Each row below holds a small network's activations on one record, seen along a few directions.
Records have a field called Zabel. Each example row is followed by its value.
The word none means that the record has no Zabel.
Other fields move the rows too, some of them a lot.
Strong random noise was added to every row along 2 fixed directions; ignore it. To show where, here is one row again and again, with new noise each time:
[ 153 -236 -219  162 -441  -20  -21  182  564  233 -466  105   26  -54]
[ 293 -318   23   97  -59 -272 -386  -82 -214  -60  212  -66 -214  209]
[ 131   -5  -86   87 -216   40 -117   -6   90   20 -133   32 -115  -98]
[ 221 -285 -107  134 -265 -144 -194   62  207  100 -151   25  -84   74]

[ 531  204  130 -151  -81  -69 -303   26   75  243  221 -220 -374   88] => m8
[ 451  276   33 -103    0  -54 -118    4 -133  -23  229 -153  -69  120] => m1
[ 233   74   21 -155  -68   -9 -230   -9   99   95  184 -128 -227  133] => m19
[ 343 -695 -168  -31 -245 -416 -278  127  412  365   36 -141  -61  462] => m15
[ 127  479 -165  119  -19  365  130   29    4  158 -173  -68   23 -197] => m2
[ 359 -235 -162 -194 -122 -182 -140  -11  175  217    7 -272 -109  290] => m15
[  59 -146  -62  -24  129 -132   16    8 -115  -45  107   18  -88  279] => m1
[ 615 -459  -19 -155   -4 -348 -405   -6  -37  105  317 -218 -210  659] => m3
[ 480 -426  189 -123  140 -509 -513 -182 -419  -78  687 -239 -412  536] => m16
[ 519 -483   65 -140   19 -445 -360  -40  137  233  378 -254 -277  444] => m20
[-218  617 -116  -97 -183  701  296   60  272  -28  -93  -16  -86 -448] => m6
[ 649 -398 -134  -85 -406 -523 -215  322  454  530 -249 -165  -28  559] => m17
[ 200  622  269 -191  242   86 -438 -328 -838 -327  651 -121 -377   51] => m18
[ 546 -245   10 -124   -3 -372 -173   36  176  159  173 -261  -90  326] => m20
[  54  -99  110  -94   10   81  -29   66   48   29  -51   44 -128  -37] => m13
[   5  -78   16  153  214 -322 -122 -164 -443 -169  451   53 -122  182] => m9
[-248  724 -134 -147 -136  682  472  137  114  114 -334  191   91 -729] => m2
[  62  492   32 -122   10  246 -161 -169 -138 -174  147  -14 -185 -185] => m7
[  -9  574   48 -148  -64  281  -98  -64 -149 -139   82   57 -144 -119] => m18
[ 391 -263  -45  -27 -361 -267  -89  236  479  273 -142 -316 -198  317] => m5
[-198  621  200 -220  223  347  183 -172 -527 -357  319  107 -227 -452] => m10
[-527 -122  -60  196   44  140  362  -95   68 -143 -132  165  378 -344] => none
[ 138 -788  124  137  172 -541 -142  178   51   59  -48   -2  -11  519] => m13
[  75  290 -173  -98 -254  225  102  -25  342  125  -87   -7 -156 -141] => m12
[-176   88  -45   49  206   50  283    8  -25 -207  -56  163   44 -176] => m10
[  -3  758 -220 -158 -233  403  278   -9  271  321 -475  -51 -187 -215] => m17
[ 248 -341   50   -7   73 -267 -416 -193 -419 -110  375 -117 -333  232] => m4
[ 328 -292 -178 -106 -248 -175 -142   68  474  166 -233 -136  -65  287] => m7
[-378  412 -134   89   42  219  403  -10   53  -82 -131  273   97 -437] => m9
[ 110   70 -201  -99  -85  147  109 -106  173  -69  -72 -101  -76 -142] => m11
[ 566 -338   70 -108 -135 -386 -377  137  249  274  211 -175 -329  412] => m8
[ 390   74  -56  -18   80  -94 -243 -235 -251 -165  314 -219 -123   48] => m11
[  26  272  -43  153   69  243    5  -16  -53  -85  129 -163  -65   41] => m6
[ 140  508  106 -302  113  149 -162 -178 -320 -129  134 -309 -344 -121] => m14
[-133  357   -6  -13   70  190 -122   -5 -251 -214  208  -82  -80 -261] => m21
[ 235  453  -32 -142 -139  235  -22    8  123  -64 -105  -97 -139  -71] => m19
[ 125  198  166 -243  235   69 -170  -79 -453 -135  448   44 -184   55] => m3
[ 233 -518  162  233   42 -533 -335   62  -75  105  349 -173 -262  536] => m5
[ -34  632  163 -285  240  242 -225 -294 -461 -246  363 -185 -377 -265] => m14
[-105 -139  -31  -75  -28  -15  -50  165  -70   51   44  -66  -58  -42] => m21
[-246 -250   76  234   49 -118  143   10  -67  -22  -61   80  296   50] => none
[ 120  397 -111 -110 -226  201  382  126  493  122 -405   51  156 -375] => m16
[ 248 -207 -120  -23 -142 -100 -133  -59   13    4 -116 -136 -173  115] => m4

Here are new rows. What is Zabel for each?
[ -69  271  -34   -6 -158  205  115   10   15   62 -282  131  -37 -427] => m4
[ 297  358  -33   52  -66   23   60  167  328  243 -233  -62  -60  -21] => m8
[-206 -404 -181  115 -392   55  290  214  749  266 -632  238  468   22] => none
[ 141  -51   13 -222  120  -76 -197 -128 -237 -189  162 -129 -151  169] => m7
[-218  462 -229  143   -8  474  380   79  157  155 -276  219  140 -458] => m2
[   9  179  -59 -118   65  297   30    5 -289   23  139   30  -77 -213] => m2
[ 169  378  -54 -209  -70  337  -32  -44   64   74   88   13 -182  -58] => m3
[  18  -53 -167   37 -113  -82    2  248  204  -16 -159 -104  153  -36] => m21
[-556  194   31  136   43  327  405 -100  -76 -163 -122  111  290 -507] => none
[ 248   22 -122   58 -197  -20 -115  209  285  122 -200 -225   64    4] => m21
[ 133 -656 -321   85 -435 -170   92  295  701  280 -706   76  156  107] => m4
[ 458  391  186 -295  141    8 -250 -118 -317 -109  388 -306 -449  101] => m8
[-126  214   11   88  -76  111  134   -6  193  120  -48  -75 -249  -88] => m5
[ 363 -207  219  -54   46 -445 -187   47 -200  -84  355 -290 -227  277] => m5
[ -93 -131 -157   19   80  -19  -38 -104   61  161   73  -43  -86  105] => m15
[ 214  825  119 -365   54  264 -170 -280 -537   25  368 -202 -487 -139] => m17
[  81   77 -205  -35  -38  189   97   77  349  163 -218   43  -22  166] => m3
[-338 -183   86  226  124  -71  138  -61 -198 -174   15  145  303  -42] => none
[  94  300   56 -162  332  107    3 -267 -290  -78  293 -234 -316    6] => m20
[  56  366  110   26  251   58  -46  -34 -165  -39  205   43 -196 -112] => m8
[  38  -53  -16   74   37 -127   89  213  409  193 -177  174    3  -54] => m8
[-258 -264  118  241   14 -121  110   56  -90  -53  -75   99  287   13] => none
